m = (128, 138, 116, 125, 128, 106, 124, 118)
Find the entry just left of 116.
Answer: 138
The entry just left of 106: 128
Find the entry just right of the largest entry.
Answer: 116

B = 142,122,98,141,129,136,123,137,133,105,124,136,135
Report the entry just right of the largest entry.
A: 122
Report the entry just right of 129.
A: 136
Report the largest entry.
A: 142
The entry just right of 137 -> 133

Questions about the grid below.
1) Give the last entry of the largest entry's row.
2) Give the top-left entry.
3) Give the largest entry in the last row.
4) Give the fifth entry from the end, reading row by row.
5) Give the top-right entry.
6) Give the maximum.
7) Give the 5th entry in reading order.
8) Give the smallest entry in the last row.
[[106 121 128 123 131 126 148 120 122 126 129 111]
 [124 120 137 138 140 135 131 146 129 130 133 125]
 [141 118 131 151 136 135 144 126 117 141 119 138]
 [131 131 141 123 139 132 129 128 138 134 118 106]
 [118 148 126 139 124 113 129 146 107 119 144 123]]
1) 138
2) 106
3) 148
4) 146
5) 111
6) 151
7) 131
8) 107

A = 113  131  114  147  154
The first entry is 113
Which number is the median entry? 131
The entry just right of the centre entry is 147

M =
[[131 122 123 124 132 138 127 120 123 120 127 123 127 150]
 [131 132 137 123 124 132 122 138 130 131 147 138 121 137]
 [133 114 129 128 122 141 124 124 137 129 142 132 124 137]
 [127 129 112 128 126 126 128 131 119 132 130 126 108 137]
 [132 114 127 128 129 139 133 123 137 126 134 127 116 140]
 [128 130 128 117 131 138 126 122 116 120 126 130 131 147]
 [126 133 138 113 128 137 135 127 121 128 128 144 121 131]
 [125 125 125 120 126 136 139 125 123 133 125 139 109 124]
 [128 121 120 127 130 133 138 125 129 130 127 127 105 135]
 [125 129 132 115 127 138 139 126 123 131 126 143 115 125]]
Rows and columns are numbered from 1.
The entry directly below the smallest entry -> 115
The entry in row 3 and column 1: 133
The entry directly above the smallest entry -> 109
Read off the entry in row 1 and column 3.
123
The entry at row 1, column 1 -> 131
Read off the entry in row 1 and column 2.
122
Read off the entry in row 3 and column 3.
129
Read off the entry in row 2 and column 2.
132
Read off the maximum.
150
The entry in row 2 and column 1 is 131
Read off the entry directly below 142.
130
Read off the entry just right of 136.
139
The bottom-left entry -> 125
The bottom-right entry is 125
Read off the entry directly above 109.
121
Read off the entry at row 2, column 3.
137
The entry just left of the smallest entry -> 127
Read off the entry directly below 140.
147
Read off the entry directly below 119.
137
The entry just left of the largest entry -> 127
Read off the entry just right of the smallest entry.
135
Read off the entry directly below 109.
105
The entry directly below the largest entry -> 137
Read off the entry directly below 117.
113
